A small network was shown many inputs. Here are its activations along a few directions, one row for each input.
In each table, some parts of the input vary, and every possible input appears once, in random order.
Descriptions start from the smaller parts, as in this example, which fits no table here: one of 8 places around a ring, together with either a single point or one of 9 places along a line or (one of 2 separate values, together with one of 6 places along a line).
Shared parts are said once, and a part with two or three values counts as separate values.

Table:
row 1: [ -4 -19   0  -8   7 -16 -12   2  -4  -4  -8 -13  -4   2  -5  10   1]
row 2: [  9  -1   4   8 -11   4  14  -4  12   9   8   1 -17 -19  -7 -13   0]
row 3: [  5   3   5   5  -8   2  21  -7   9  19  11   2 -15 -22  -5 -11  -1]
row 4: [ -4 -18   2  -7   2 -17  -1   2  10  21  -3 -12  -2 -14 -10  20   7]
row 5: [-13  -2   0 -12  14  -1 -14  13  -6  -3  -2   1  15  18   0  21  -6]
row 6: [ -9  -5  -5 -13  15  -6 -12   9  -6  -9  -8   1   8  15  -1  18  -5]
row 7: [ 21  28 -12  33 -21  10   4 -26  -1  -8 -21  -5  44 -15  19 -21  27]
row 8: [  6  -1   5   8  -9   6   6  -5  -2  -5   6   3 -17  -3   0 -17  -6]
row 9: [ -4  18   4   2   2  19   8   5  -6  -5  10  15   1  12   5  -9 -12]
row 10: [  0 -19   1  -6   3 -18  -8   3  10  12  -4 -15  -4 -12 -12  16   8]
row 11: [  1  15  -1   2   1  14   7   2  -6  -9   6  16  -6  10   5 -10 -11]
row 12: [  1  10   1   1  -4  12   5  -1  -5 -11   8  10  -8  10   7 -16  -4]
row 13: [ -8  -9  -4 -14  10  -9 -18   7  -6  -7  -4  -5   5  17   3  12   4]
What is each input in this table made of?
Answer: either a single point or (one of 2 separate values, together with one of 6 places along a line)

Table:
row 14: [-10 -10   7  -1   1  -3   3  -3  -9   7  13   6 -42   2   2 -17  -9]
row 15: [ -5 -28 -12  -8   6 -24 -36   4   2  -6  -7 -16  -8  12  -5  22  10]
row 16: [  0 -28  -3 -12  15 -27 -30  14   8 -23 -18 -16 -10   4  -6  15   7]
row 17: [ 15 -23  -3   7  -7 -15 -19  -9   1 -18 -39  -9   9 -10  -1  -1  19]
row 18: [ 15   2  -1  14 -24  -1   8 -23   2  -1  -2 -13   4 -12  18 -31  24]
row 19: [ -6 -30  13 -10   2 -15 -15  17  -4  -7   9 -11 -31  14 -11  14 -14]
row 20: [-12  -1   0 -14  22 -21 -12  18  10  24  -5  -1  18   0  -4  39  11]
row 21: [ 16  -9  -3  27 -33   3  -2 -26  11  -8  -1  -6   2 -11   7 -21  18]
row 22: [  5  -6  -1  14  -2 -21 -16 -11 -14  -3 -26 -27  12  -7   7  -1  19]
row 23: [ 28  -4  -2   4 -19  10  12 -10  10 -16   2  10 -31 -14  -8 -36   4]
row 24: [-13  -3 -16 -22  23 -10  -3  20  21  20 -15  -9  16   1  -9  40   5]
row 25: [-25 -10   5 -22  16   6  10  25  17  24   3   4  -9   6 -20  31  -9]
row 26: [ 11  30   9  18  -7  13  30   1  11  21  18  15  -4 -25  -9  -7   0]
row 27: [-17 -17  12 -27  16 -13  -3  12 -11  15  22 -17  -8   4 -14  12 -17]
row 28: [-12 -24  17 -21   8 -13 -14  19 -11   7   7 -10 -31  15  -1   3  -2]
row 29: [  2   9   4  22 -16   4   7 -26   4  10  12 -14  24 -26   4 -20  12]
row 30: [ 21  -1  -3  20 -26  11   2 -15   4  -2  13   6 -29  -8  -8 -27   2]
row 31: [  5 -20   3  -6   1  -5  12   0   5 -20   4   8 -44  -4  -7 -15 -18]
row 32: [  9  19  -1  13 -18   7  29 -16  17  19   4   7  28 -25   8  -1  21]
row 33: [-25  -3  13 -17  18  -9  10  19   5  21  17   2  -6   6 -20  33  -6]
row 34: [  0  12  -8   6   4 -15  11  -9   0  14 -19 -10  38 -17  -5  28  17]
row 35: [ 15 -19 -15   8 -14 -17 -17 -18  -7  -8 -26 -18  13  -3   1   8  16]
row 36: [  9  28  -7  10  -6  24  39   2  22  17   8   6  -6 -24 -13  -6  -6]
row 37: [  8  13   5  10 -12  15   8 -15  -3  22  25   4  -7 -21  -9 -29  -1]
row 38: [  4 -16   0   2  -5  -7   8  -4  -2  -7  14   2 -41   1  -4  -7 -23]
row 39: [ -8  -3   7  -7   9  -3  14  -4  -9  17  25   0 -19 -11  -5  -8 -26]
row 40: [-12 -11   2 -13  24 -25 -27  10  -5  14   3 -24  14  -2  -4  21  -1]
row 41: [ -7  28  -4 -13   8  31   5   7 -25 -29  13  41   1  44  24 -14 -36]
row 42: [  6  16   0  20 -17  21  26  -5  30  19 -11   4  25 -28   7  -1  13]
row 43: [ 11  51  -1  16  -7  40   6   5 -20 -34  13  33  15  29  19 -34 -21]
row 44: [-13   8   7   3  12  12  30  16  18  22   5  14 -20 -13  -8  12 -26]
row 45: [ -9 -38   9 -24   5  -9 -14  14   3 -16   0   1 -34  11 -17   5  -2]
row 46: [ 24 -12  -3  11 -26   2   8 -22  17 -22 -12  -2   1 -16   7 -29  21]
row 47: [-13 -18  -7 -14  15 -26 -33   6  -6   2  -6 -21  -8  12   1  12  18]
row 48: [  8  41  -3  24 -13  32   3  -6 -14 -39  -1  21  47  25  35 -28  -3]
row 49: [-15   6   8  -2   7   5  24   4   7  28  19  26 -17  -9  -8  11 -12]
row 50: [  3  -7   1   6   0 -12 -17 -14 -13  18 -17 -17  34 -17   2   6  12]
row 51: [-22  13   4 -26  17  25 -18  19 -26 -30  11  25  11  59  11   9 -22]
row 52: [  3  24 -11   7   6  19 -20  -1 -31 -32 -27  17  55  36  27   2   1]
row 53: [ 17  13   9  19 -13   5   9  -7  -4   2  12  -5 -29 -12   1 -36   3]
row 54: [ -2  10 -16   5   5  -3  14  -3  13  12 -32 -16  35 -18  -8  28  10]
row 55: [ -9  18 -18 -25  26  10 -30  14 -23 -34  -6  12  35  54  23  18  -6]
Changing only one part turns row 36 into row 25. The same change can be made to row 53. Which row results?
Answer: row 28
Changing only one part turns row 23 into row 17. The same change can be made to row 26. Which row results?
Answer: row 34
What is each input in this table made of?
Answer: one of 6 places around a ring, together with either a single point or one of 6 places along a line
A walk changes only the place on the ring of 6. It starts at row 40 and steps to row 27. List the rest of the walk in order.
Answer: row 39, row 37, row 29, row 50
Change only the place on the line of 6 in row 38. List by row number the other rows that result.
Answer: row 14, row 31, row 39, row 44, row 49
Which other rows agree with row 48 in the place on the ring of 6? List them by row number.
Answer: row 18, row 21, row 29, row 32, row 42, row 46
Change only the place on the ring of 6 in row 43. List by row number the other rows that result.
Answer: row 41, row 48, row 51, row 52, row 55
